A small network was shown many inputs. Here are its activations along a few directions, one row for each input.
In each table, some parts of the input vary, and every possible input appears once, in random order.
A made-up example of a description, with smaller parts first: line(4) and (point or ring(9) or (values(3) and ring(5))).
Shared parts are said once, and a part with two or three values counts as separate values.

Other details of the inputs shift rows strongly along three fixed directions, in all tables alike. That doesn't count.

Rows:
x1: [-61 -11  18  -5 -62 -19 -22   4 -16  17  47]
x2: [-14 -24  -1  11 -56 -21 -47  -1  48 -51  83]
x3: [ 32  11   0  -5 -46 -43 -19 -31  19  82 -21]
x4: [-61 -33  37   9  41  56  11  28 -41   6 -17]
x5: [ 14   2 -54 -26 -50 -45 -14 -24  32  77 -21]
x6: [  73   62  -12   14   90   60   75    0  -32   29 -103]
x7: [ 75  16 -12   1  23 -33   6  11  18 -83  38]
x8: [-49 -30  25 -10 -50 -33 -40  23  -4  18  29]
x9: [ -4 -25   4  -6 -61 -28 -17  -8  32 -59  88]
x10: [ 44   3  -3 -23 -45 -42   5 -40   8  86 -17]
x11: [-102  -31   10   11   54   28   13    6  -60  -15  -14]
x12: [ 66  20 -17  -1  29 -28 -19  50  25 -70  11]
x13: [-57 -27  49   9  36  17  24  -9 -64 -13   7]
x14: [-108  -36    9    9   57   33   12    8  -58  -12   -4]
x15: [-75 -13  28  19  34  75  31   6 -58   4  -7]
x16: [ 81  20 -13   4  25  -8  24   4  30 -86  29]
x17: [ 30   9   1  -3 -43 -13  -4 -42  34  97 -26]
x18: [-50 -40  17 -14 -52 -26 -47  27   5  18  46]
x19: [ 27  28 -10 -18 -62  -4  15 -26  24 106 -29]
x20: [-60 -24  40  23  44  25  -6   2 -41 -10  17]
x21: [  74   42   -2   10   87   41   51   16  -21   34 -112]
x22: [-87 -13  42  14  41  50  19  14 -76  11   1]
x23: [  53   20  -64  -12   28   -7  -16   15   48 -100    6]
x24: [  71   59  -11   -3   86   66   50  -11  -35   38 -113]
x25: [ 31  21 -22 -20 -62 -27  -8 -16  14  92 -15]
x26: [ 61  13  -8   4  10 -37   1  11  11 -88  34]
x27: [ 69  18 -11   7  11 -16  18   4  24 -90  26]
x28: [ 73  22 -18   6  33  -2  -2  46  35 -70  -3]
x29: [-80 -30 -11  -5 -52  -9 -13 -12  10   4  25]
x30: [-96 -28   6  12  45  22  10   7 -55 -21 -13]
x31: [ 61  51 -11  10  70  27  46   6 -38  23 -79]
x32: [-46 -24  22  -5 -46   0 -48 -26  13   5  34]
x33: [ 71  19 -10   7  22 -10  23   4  24 -93  27]
x34: [  9   9 -42 -24 -52 -19  10 -38  40 103 -42]
x35: [ 28  11   3  -2 -46 -17  -5 -45  29 102 -34]
x36: [ 74  20 -19 -13  20  -6 -32  43  44 -81   7]
x37: [-33 -19 -37  -5 -56 -33 -28   8  49 -63  64]
x38: [-14 -22   5 -11 -45 -45 -54  45  33 -43  74]
x39: [-88 -32  -8  14  45  55  20   2 -34 -24  -6]
x40: [ 79  22 -20   3  33   0  -3  48  42 -64   2]
x41: [ 30  11   0  -8 -44 -42 -18 -34  20  92 -22]
x42: [-54 -28  29  23  34  23 -15   2 -36 -16  23]
x43: [-45 -13  37  34  45  43  12  -8 -37 -14 -11]
x44: [-61  -9  19   0 -64   5  -7  -4  -8  21  31]
x45: [ 18   4  15 -35 -50  -9   6 -63   1  99 -40]
Description of these inputs: values(5) and (point or (values(2) and line(4))).
Q: Changing only the values(5) part turns x10 into x25. The same change can be made to x7. Which row results?
A: x22
Q: Changing only the values(5) part turns x44 into x29. The same change can be made to x24. Which row results?
A: x23
Q: Change only the values(5) part in x39. List by row number the other rows that result.
A: x2, x4, x9, x15
Q: Change only the values(5) part in x12. List by row number the other rows that result.
A: x1, x11, x13, x41
Q: A walk changes only the line(4) part. It starts at x4 and steps to x40. List the rest of the walk in order.
A: x28, x21

Rows:
x46: [-74 -51  41 -18 -90 -64 -35 -33  -7  73  57]
x47: [ 84  22   0   6  18  -5  26  -6  26 -48   6]
x48: [ 46  25  11   5  63  14  25  31 -21   2 -43]
x49: [ 30  12 -40  -1  29   7 -17  28  19 -30 -11]
x50: [-67 -12   4   0  32  28   9  21 -29   7 -20]
x51: [ 89  12 -19  -7 -25 -44 -40  39  59 -68  53]
x52: [-67 -29  46  21   3  24  -2   3 -40 -67  71]
x53: [-12 -16 -33 -18 -84 -37 -40  -4  44  69   8]
x54: [ 60  11  -6 -12 -44 -42 -30   9  48  33   8]
x55: [ 70  34   7 -10  13  -7 -16   0  17  42 -50]
x56: [-85 -30  50   9   8  17 -22  44 -53 -63  55]
x57: [-53 -17  12  -1  13  43  35 -27 -26  11 -24]
x58: [ 11  -5  30  11  12  12  12 -12 -11 -62  21]
x59: [-32 -20 -18  10  33  26 -15  34  -5 -49   8]
x60: [-44 -27  -3 -25 -78 -14   6 -50  19  73  -1]
x61: [ -9  21 -13  24  30  32  24 -17 -13 -13 -19]
x62: [ 19  25  23  17  10  21  31 -39 -34  73 -37]
x63: [ -8  11 -15   8  45  34  42 -15 -15 -14 -16]
x64: [  8   9 -26  -4  49  -1  38 -42 -26  94 -98]
x65: [ 35  25 -53 -16 -35 -43 -31  37  50 -63  32]
Q: Changing only one part turns x48 into x50. The same change can be made to x54. Which row results?
A: x53
Q: What do these inputs look like to the network?
A: values(2) and (point or line(4) or line(5))
Q: Change only the line(4) part in x62. List by row number the other rows that result.
A: x47, x52, x58
